These are the activations of a small neural network, seen along a few directions. Each row is one input.
Each table varies a few parts of the input and shows all the possible inputs, shuffled.
A made-up example of a description, with smaller parts first: one of 8 places around a ring, together with either a single point or one of 11 places along a line or (one of 3 separate values, together with one of 4 places along a line).
Shared parts are said once, and a part with two or three values counts as separate values.

Other details of the inputs vary at random and push rows far along two fixed directions, the same in every table; ignore that.

Table:
R1: [-17  23  25  13 -12 -12   3  -4  25 -19 -38  21   4  -9 -17]
R2: [ 32  66   9  59 -18   0  19  18  74 -52 -37 116   4   8 -51]
R3: [  8  34   5 -25   7  -6  20   2  27   3  -9 -19  24 -49 -51]
R4: [-13  31   6 -22 -34   8 -26  -8 -22  -9 -17 -12  40 -47 -30]
R5: [-25  40 -24 -36 -18 -11 -16   9 -10  14 -22 -38  -2 -31   1]
R6: [ -8  17   4   6  15 -21 -21 -20  -8  18 -54 -43   6 -10 -19]
R7: [-14  52  -8  44  -6 -12  26  28  14 -53 -14  84 -20  14   3]
R8: [-34 -43  -1 -28  12   0 -17 -29 -22  29 -17 -68 -12  21  27]
R9: [ 26 -77   7   0  15  20  45  16 -22  -2  91  27 -30  29  47]
R10: [  8 -59 -29  -1  47  -7  26  21 -20   4  99  29 -43  21  73]
R11: [ -3   5  13 -28  -6  17 -42  -9 -14   8  -8 -36  53  14   9]
R12: [ 53  14 -14  61  27 -13  47  -2  31 -16  22  65 -26 -20 -32]
R13: [ 33  60  -5  61 -15   1  22   7  59 -48 -25  93 -12  31 -56]
R14: [ -9  32  12 -71   5  13 -16 -15 -33  29   5 -92  65 -52 -35]
R15: [ -9 -73  22  17   7   8  -3  -7 -37 -24  45  45 -13  41  77]
R16: [ -1 -35 -15 -39  24   1  10 -21 -11  42  32 -79 -11  -7  10]
R17: [ 15  19  -4   0  23 -12 -37 -10   8  28 -42 -41  14   8 -18]
R18: [  6  12 -17   3  -3 -15 -19 -18  -6  33 -40 -41   0 -39 -23]
R19: [ 16 -73  16  16   3  21  -2  20  -7  -8  51  30 -19  71  57]
R20: [-27 -17 -17 -40  30   6 -46  14 -21  42  13 -64   4  37  60]
R21: [-18  19  28   5 -23  11   3   4   0 -33 -30   4   8   2 -19]
R22: [-19  27   4 -16 -29 -11 -10  -1  14  16 -38 -20  21 -46 -37]
R23: [  0 -85   2  11 -23  12  18  15 -30  -2  55  32 -35  28  52]
R24: [ -1  14 -18  10 -29   1  13 -11  11  -1 -21   5 -19 -15 -28]
Each input here is: one of 4 places along a line, together with either a single point or one of 5 places along a line.
- Changing only the place on the line of 4 turns R4 into R15. The same change can be made to R22. Which row results? => R1
- Change only the place on the line of 4 in R10. List by row number the other rows that result. => R5, R7, R20
- Which other rows agree with R19 in the place on the line of 4? List them by row number. => R2, R11, R13, R17, R20
- Start at R9 and move only the place on the line of 4, one step at a time. The first step leads to R23. Which rows follow, in order? => R21, R19

Table:
R25: [ -5 -49  12   9   1  -4  -1 -15 -11  -5  16  14 -23  31  34]
R26: [ -7 -52 -26 -48  34 -13 -17  -6 -36  54  31 -84 -15 -18  42]
R27: [ 13  18  -3 -10 -14   4  21  -3   7   2  14   2  17 -34 -36]
R28: [  1  -6 -17  31   9   0   8  11  18  -7  13  42 -29  29  14]
R29: [  7 -21  -1 -17  13  -5  16  -5 -15  11  26 -25  -5 -20 -11]
R30: [20 -8  3 15 16  5 -1  2 21 -2  0 17 -7 18  8]
R31: [-22  28  11   0 -26  -6  -4  10  -3 -23 -32  17  15 -14  -9]
R32: [-16  14  15  -3 -11 -10 -24 -13  -1  19 -50 -44  13 -18 -11]
R33: [ 18 -65   1  48   7  -5  11  -9  -2 -12  33  57 -50  48  58]
R34: [ 16  30  12  -7 -17  10 -12   7  17 -12 -11  13  26  -5 -26]
R35: [ 15 -19  -7 -10  18  -4   6  -9 -15  24  16 -45 -11 -27  -2]
R36: [  5  -6  -7  -7  20  -3 -18   5   9  17   6  -7  -9  17  25]
R37: [ 17 -64 -32  29  31  -8  36  12   5   9  65  60 -48  15  43]
R38: [ -9  60 -11  10  -9  -7  -7   2  17  -2 -44  -1  -5  -5 -35]
R39: [  8  37   4  15   2   4  10  16   2 -33   5  45  18  -1  -5]
R40: [ 33 -16  -5  23  -9   3  35   9  -7 -22  49  57 -18 -14 -10]
R41: [ 15  34 -15  28  14 -10  -1   8  14 -15 -10  47   4   4 -14]
R42: [ 15  24   2  10  14  -2 -10  -8   7   0 -20  -7  21  -3 -14]
R43: [ 13   1   7  -5  -1  10 -12  -1 -14   1   7   5  29   3   5]
R44: [ -7  23   8   0 -34   2 -17 -12   1 -12 -23   1  15 -10 -23]
R45: [  3  60  -8 -16 -11  -6  23  10  -2 -25  -8  -5  20 -53 -53]
R46: [ 12 -11  10   2  10   7   4   4  16 -11   5  23   1  21   1]
R47: [  9 -73   6  19  -3  14   6   4 -25   2  54  41 -40  54  63]
R48: [ -9  -6   8  -4  -1   5   4  -6  -4   0 -14  -3  -7  21  -3]
R49: [-12  35  20  10 -38   4 -16   3   6 -11 -43  12  22 -27 -34]
R50: [-16  14  -5   8  -9 -17 -17   0   2   9 -36   2  -4  -7   2]
R51: [-15  40 -15  -1  -9 -11 -20 -13  12  -4 -45 -10   2  -9 -20]
R52: [ -7 -22  17  20 -11  -8   5  -1   2 -11 -13  30  -8  12   6]
R53: [-23  -2  10 -33   4   6 -18  -9  -3  21 -16 -70  18   5  -9]
R54: [-30  46   3 -25 -23   4 -22  -8  -4 -18 -43 -31  23 -25 -22]
R55: [-37 -47  -1 -48   9  10 -24   4 -30  32  26 -81   8  19  52]
R56: [ 16  17 -13   6   8  -3  24  -7  19   7  -3  -5   2 -33 -33]
R57: [ 10  24  -6  14  -7   0  48  14  12 -26  33  50  -9 -25 -16]
R58: [-20  10   4 -53   5   6 -22   3 -10  12  -7 -58  35  -4  12]
R59: [-18 -59  -1 -28  24   8 -31 -10 -20  51   9 -89  -6  21  43]
R60: [-34 -16   2 -42   1  10 -18   0 -31  22   3 -64   3  15  35]
R61: [  1  35   0  16  -7   0   1  -3  16  -4 -43  -5   0  -2 -31]
R62: [ 13  11   2  28 -22  11  13  15  20 -31   6  52   2  15 -18]
R63: [  5 -14   2 -14   8  -4  22  -7   5  14  24 -11   1 -18 -12]
R64: [ 22  -5  14  33  13   4  19   5   7 -21  20  61  -3  26   7]
- Changing only one part turns R50 into R31. The same change can be made to R37. Which row results? => R57
- Changing only one part turns R56 into R63. The same change can be made to R30. Which row results? => R46
- What is each input in this table made of? => one of 5 places along a line, together with either one of 2 separate values or one of 6 places along a line
- Which other rows agree with R43 in the place on the line of 5? List them by row number. => R27, R34, R40, R44, R47, R49, R62
- Change only the place on the line of 5 in R38. List by row number the other rows that result. => R47, R48, R60, R61

Table:
R65: [  2  48  -3 -29   1   7  14   9   4  -6   9 -21  32 -43 -41]
R66: [  2   8 -19 -37  30  -8  -8 -11  -6  41   6 -74  11 -25 -10]
R67: [  6 -49   3 -29  20   5   4 -11 -23  29  36 -52   1  -6  19]
R68: [  0  57  -3   8 -17 -12   3  -5  24  -6 -47  -1  10 -41 -57]
R69: [ 43 -34  -6  44   4   8  52  20  10 -35  73  99 -35  16  12]
R70: [-17  46   3  -7 -30   7  -8   0   6 -14 -41 -11  18 -13 -37]
R71: [ -4  44   2  -6 -28  -1   0   0   3  -9 -30  -5  17 -40 -45]
R72: [  1  -6 -15   3  13 -16  -3  -5  -4  19  -4 -10 -16 -10   9]
R73: [  1  -2  -9 -39  20  -2  -5 -12  -2  38   6 -75  16 -26 -16]
R74: [-14  54  12   5 -26   1  -1  -8  15 -20 -58  -5  17 -17 -51]
R75: [ 19  18  17  46 -14   5  11   4  23 -41 -19  76   2  21 -20]
R76: [ 16 -31  -2  49  -4  -2  41  23  -1 -42  54 110 -40  16  32]
R77: [-15 -39  -2  -6   6  -2 -11  -4  -7  20   2 -23 -20  28  38]
R78: [  4  76  -1  11  -1  -6 -22   0  29 -11 -62   0  26  -6 -47]
R79: [-17 -14 -12  -8  14  -8 -19  -4  -8  23 -12 -37 -13  20  27]
R80: [-21 -39  12 -38  10   8 -33  -1 -29  20  21 -43  18  26  55]
R81: [ 13  13  12  25 -19  10  -1   8  12 -30  -5  56   7  19  -7]
R82: [ -5 -12   7   0  -8  -4   2 -12 -11   7  -8 -12  -2 -18  -5]
R83: [-38 -95   1 -47  19   7 -26  -1 -53  38  51 -63 -15  41 101]
R84: [ 25 -44   4  56  10   2  12  12  17 -21  29  91 -33  59  42]
- What is each input in this table made of? => one of 4 places along a line, together with one of 5 places along a line
- Start at R84 and move only the place on the line of 4, one step at a time. The first step leads to R77. Which rows follow, in order? => R68, R73
- Change only the place on the line of 4 in R65. List by row number the other rows that result. => R76, R80, R83
